Each row below holds a small network's activations on one input, seen along a few directions.
In each table, some parts of the input vary, and every possible input appears once, in random order.
Descriptions start from the smaller parts, as in this example, which fits no table here: one of 6 places along a line, together with either a single point or one of 9 places around a ring or (one of 3 separate values, together with one of 5 places around a ring).
Shared parts are said once, and a part with two or three values counts as separate values.

Other details of the inputs vary at random and push rows far along two fixed directions, the same in every table; ignore that.

A family of inputs:
r1: [-43  13  16  17   4   4  10 -42   8   8   3  -9 -27 -10 -31 -12]
r2: [-42  25   9  19  -4  16   2 -34  29  12  -7  -5 -22   1 -45  -9]
r3: [ 23 -20  -1   4   8  -8   6  16 -23   8   7   2  10 -20  27  10]
r4: [ -6   7   0 -21  -2   3   3  -1   2 -23  -1   4  -7  24 -23 -11]
r5: [-14   4   3  -6  14 -30  -4   1  -6 -22   0 -12 -10  15   6 -20]
r6: [ -3   9   1 -19  -6 -11   2  -8   8 -18   4   3  -4  27  -3  -3]
r7: [ -6   0  -1  43  -2  24  -2  -7   7  45 -14  -3  -1 -41  -5   8]
r8: [ -2  -5   6  -8   8 -11   5   0 -16  -6   6   9   0   1  11   4]
r9: [  0  -4  -6 -13   1   9  -6   2   8  -6  12  -2   9   4   1  -1]
r10: [  6   8   0 -12  -9  -7   6   0   2 -16   0  -3  -7  19  -6  -1]
r11: [ -7  14  10 -18  -3 -13  -1  -3  -3 -15  -2  13  -2  26  -1   1]
r12: [ -5   9  10 -14  -3 -10  -6  -3   0  -8   0  11  -1  17   5   3]
r13: [  2   9  11 -11  -4 -12   2   1  -4 -11  -4  11  -3  18  -1   0]
r14: [ 23 -12 -13   6  -3   6  -6  23  -3  11  -3   6  21 -12  22  17]
r15: [ 26 -18 -14   3   1  13   2  12  -2  10   2  -5  13 -18  10   1]
r16: [20 -5 -8  6 -6  6 -3 22 -7  4 -8  4 11 -6  6 14]
r17: [  1  -3   1 -10   2   7  -4   8  -7  -3  -1  12   8   6   2   0]
r18: [10  0  2  3 -2 -1 -7  5 -4  6  6  0 12 -8 19 13]
r19: [ 20 -18  -7  -1   3  12 -10  19  -8  12   4   6  20 -17  25   8]
r20: [-12   4   8 -17   2   5 -10   3   0 -11   6  11   6  14  -4  -2]
r21: [  9   0  -7  35   4  -6  -4   5   1  19 -11 -28   0 -25  17  -9]
r22: [-13   9  -3 -19  -5  -3  -6  -6  22 -15   1   7  -5  28 -14  -3]
r23: [ 10   6   6  -4  -6  -6   3   9 -11  -6  -4   5   0   7   3   6]
r24: [ -9   6  -2 -10   9 -12 -10  11   2 -16  -7 -12   1  18  -1 -22]
r25: [ 28 -16  -8   3  -1  13  -3  26 -19   6  -2   3  17 -16  15   9]
r26: [-12   6  -1 -23   0   2   1  -7   8 -18   2   7  -3  25 -16 -11]
r27: [ 15 -23 -10   4   5  -2   3   1  -6   9  13  -8   6 -23  26   7]
r28: [ -3   6   1 -15  -6  -9  -2 -10  12 -12   5   2  -5  19   0  -2]
r29: [  9  -4  -6   4  -3   7 -12  15   4   8   4   4  18  -8  14  16]
r30: [  5 -12   3   0   8  -5  -3   4 -15   4  13   0   9 -16  23  12]
r31: [-20  14  11  34  -4  16   6 -16   8  27 -22   3 -15 -17 -32  -3]
r32: [-12  13   5 -18  -6  -9  -4 -14  14 -19   9  -1  -5  25  -7  -1]
r33: [-22   3  10  30   4   6  19 -31   0  21  -5 -10 -26 -26 -25 -13]
r34: [ 12   0 -11  -5  -7   4   1  10   7  -9  -3  -2   2  10  -7   6]
r35: [ -7  -4   0 -16   3 -13   8  -9  -4 -16  11   2  -6  12   2  -4]
r36: [ -2   2   8 -15   1   1  -2   6  -6 -12  -5  15   2  16 -10  -7]
r37: [ -8  -6  -4  38   2  32   4 -20   9  44  -6 -14  -7 -45 -13  -6]
r38: [  2   8   4 -18  -7 -13   5  -5   7 -19   1   3  -7  26  -6  -5]
r39: [-33  14  22  40   6  10  19 -30 -14  29 -13  -5 -32 -31 -36  -9]
r40: [ -6   7  -7 -18  -5  -4  -2  -1  16 -17   0   7   0  29 -11   0]
r41: [ 23 -11 -15   3  -5   5   0  13   9   5  -2  -3  11  -5   7   8]
r42: [  7 -15   2  -1   9  -7  -1   4 -16   7   9   4   5 -16  24   9]
r43: [ 12  -4 -15  12   4  -8 -11  23   8   2  -9 -19  12  -5  18  -4]
r44: [ 22 -19 -10   7   2  -2  11   9 -15   4   9 -11   3 -22  17   7]
Description of these inputs: one of 4 places along a line, together with either a single point or (one of 2 separate values, together with one of 5 places along a line).
- The inputs of r3 and r36 match in every part but the place on the line of 4. If r1 is changed in the same way as r3 into r36, which row does it become? => r9
- The inputs of r7 and r12 match in every part but the place on the line of 4. If r14 is changed in the same way as r7 into r12, which row does it become? => r11
- Change only the place on the line of 4 in r33. List by row number the other rows that result. => r15, r38, r41

A family of inputs:
r45: [-26  17   6  46   3  20  -2 -18  13  36 -21 -21 -15 -29 -26 -18]
r46: [ 11  -9 -18  16   0   8  -5   4  11  14   3 -20   7 -20  11   2]
r47: [ 16 -20  -8  18   3  19   3   6 -13  24   9  -3  15 -38  18  14]
r48: [-18  14  19 -15   5 -28   6  -9  -6 -26  -2   5 -19  26 -12 -13]
r49: [-23   2  13  33   4  28   6 -28  -4  35  -3  -3 -12 -36 -21  -4]
r50: [ 35 -17 -21 -18  -4  -9  -9  25   9 -18  15 -12  21   9  30   8]
r51: [ 34 -24 -22 -27   0   1 -10  31   0 -12  14   9  32   8  33  16]
r52: [-18  17  15 -17   3 -29   9 -13  -7 -26  -3   5 -20  31 -10 -12]
r53: [ 35 -24 -19 -29   0   3 -15  30   0 -10  13   9  32   8  34  13]
r54: [ 12 -13   1  12  11  -9  -4  11 -19  11   0  -6   8 -22  30   0]
r55: [ -7  18  -2  -4  -7 -10   1  -4  12 -17  -9  -8 -10  25 -15 -12]
r56: [-14   5   7  40  -2  26  19 -35  -3  37  -4  -8 -20 -38 -26   0]
r57: [  8 -11   0  11   5  -9   7  -6  -7   9  11  -9  -3 -23  16   2]
r58: [ 23 -24 -11  11   1  15   3  10 -14  20  12  -4  13 -35  21  16]
r59: [-19  18  21 -24  -2 -10   6  -8  -5 -28  -4  16 -17  33 -29  -8]
r60: [ 33 -22 -10 -13   8 -25  -4  31 -22 -13  10  -2  18  -3  45  10]
r61: [-20  14  12 -32   1 -29   9 -19   0 -34  11   7 -19  39  -7 -10]
r62: [-24  16  17 -24   0  -8   3  -5  -7 -28  -3  18 -15  32 -26  -7]
r63: [-18   4  12  42  -1  26  16 -33  -1  38  -4  -8 -20 -42 -30  -2]
r64: [ 37 -19 -16 -18  -1   3 -14  39  -7  -5   1   9  31   3  32  10]
r65: [ 10  -2 -13   9   2   0  -8  17   5   4  -5 -13  12  -5  10  -2]
r66: [-22  18  14  43 -10  29  -2 -27  17  48 -10   5  -7 -34 -15  19]
r67: [ 19  -5 -12  20  -4   2  -2  14   6   9  -6 -18   7 -15   8   0]
r68: [-10  13  -4 -11  -7  -6   2 -13  19 -17   1 -10  -9  23 -13  -9]
r69: [ 21 -21 -10 -26   8 -24  -6  20 -14 -20  22   3  21   6  44   9]
r70: [  2   1  -5  -5  -9   8   7 -10  11   0  -1   4  -3   8 -12   2]
r71: [  9  -9 -11   2  -1  14  -1   2   7   7   2   3   5  -7   0   6]
r72: [ -7   7   9  42  -2  23  18 -20 -11  36 -16  -8 -17 -39 -22   1]
r73: [-38  14  19  38  11  -1  10 -29  -7  24 -15  -8 -25 -23 -24 -15]
r74: [  8   6  -4  -8  -9   1   5   4   4  -8 -10   8  -1  16 -10   0]
r75: [ 18 -24  -9  18   8  -3   4   5 -13  20  12 -14   7 -37  33  10]
r76: [-22  18   8 -19  -1  -2  -3  -2   8 -19 -10  18  -7  34 -28 -10]
r77: [-24  15  20 -27   2  -5  -3  -3  -8 -24  -3  19  -9  30 -19 -10]
r78: [ 29 -18 -21 -17   2  -2 -17  27   6  -8  13 -11  28   1  38   6]
r79: [-22  18   9 -23  -4  -4  -1  -3   9 -24 -11  18 -13  39 -32 -11]
r80: [ 22 -27  -8  21  10   2  -2   8 -15  26  12 -13  16 -44  42   8]
r81: [-27  18  18 -32   2 -11   0  -4  -8 -33  -2  22 -10  41 -24  -9]
r82: [-20  14   9 -35  -7  -7   1 -14  18 -32   2  17 -12  47 -32  -9]
r83: [-11  15   9 -25  -7  -8   0  -1  10 -28  -8  17 -10  41 -29  -9]
r84: [-25  27  19  40 -12  20  -3 -20  12  40 -20  10  -9 -20 -22  14]
r85: [ 11  -4 -12  12   0   1  -6  14   6   3  -7 -16   6  -6   7  -1]
r86: [ 21 -14 -21 -23   0  -8 -13  25   9 -19  14  -8  25  13  31   6]
- The inputs of r64 and r53 match in every part but one. If r72 is changed in the same way as r64 into r53, which row does it become? => r56
- The inputs of r62 and r58 match in every part but one. If r67 is changed in the same way as r62 into r58, which row does it become? => r50
- What do these inputs look like to the network? => one of 2 separate values, together with either a single point or (one of 4 places along a line, together with one of 5 places along a line)
- Change only the choice among 2 separate values in r85. List by row number the other rows that result. => r46
- Change only the place on the line of 5 in r51. List by row number the other rows that result. => r53, r70, r71, r82
- Change only the place on the line of 5 in r73. List by row number the other rows that result. => r48, r52, r54, r60

A family of inputs:
r87: [ 13  -6   3 -34   3 -27  -1  17 -15 -33   9  12   6  29  19   3]
r88: [ 39 -21 -22   6   0   4  -5  31  -5   6   2 -14  23 -17  30   7]
r89: [ 33 -21 -13   5   3   1  -6  30 -16   8   2  -4  24 -19  36  11]
r90: [  3  -9   2  47   5  13  13 -13 -13  43  -6 -15  -8 -54   4   5]
r91: [-25   9   6   9   1  11   0 -20  13  11  -3   0 -11  -4 -21  -7]
r92: [ 32 -21 -18   2  -2   5  -8  22  -1   9  10  -6  25 -18  35  17]
r93: [-21  10  15  15   7  -1   9 -15 -10   5  -9   0 -19  -7 -20 -12]
r94: [-18  14   3  16  -3   6   6 -20  13   9 -10 -10 -17  -2 -25 -10]
r95: [-18  12  12 -36  -1 -17  -3  -7   3 -33   8  15  -6  40  -9  -4]
r96: [ 10  -2  -1 -36  -1 -20  -8  16  -5 -31  10  12  11  32  20   5]
r97: [-24   4  13   8   5   3  11 -25  -5   7   2   1 -18  -9 -19  -8]
r98: [-19  10  15 -37   2 -22   4 -11  -5 -37  11  14 -13  40 -11  -7]
r99: [ 20   1  -7 -40 -15   9  -9  25   8 -26   1  29  20  40  -3  15]
r100: [-22  15   7  14  -2   5   0 -17  12  11  -9  -2 -12  -2 -20  -5]
r101: [ 43 -22 -22   4  -2  -1  -5  30  -4   5   4 -12  23 -15  34  11]
r102: [ 34 -19 -11   5   1  -2  -6  26 -13  10   4  -3  22 -20  37  14]
r103: [-19  12   3  16  -3   9   6 -24  15   9  -5 -10 -16  -5 -26  -9]
r104: [-25  16   8  19   1   8   0 -12   8  12 -15  -3 -12  -4 -25 -11]
r105: [-19   9  10 -41   1 -15  -5  -6   3 -35  11  17  -4  42  -9  -7]
r106: [-23  17  10  17  -1   5   1 -16  10  11 -14  -2 -14  -2 -24  -8]
r107: [  5 -10 -11  40   1  26   6 -12   8  39  -3 -20  -2 -46  -3   0]
- What do these inputs look like to the network? => either a single point or (one of 4 places along a line, together with one of 5 places along a line)
- Change only the place on the line of 4 in r106. List by row number the other rows that result. => r87, r101, r102
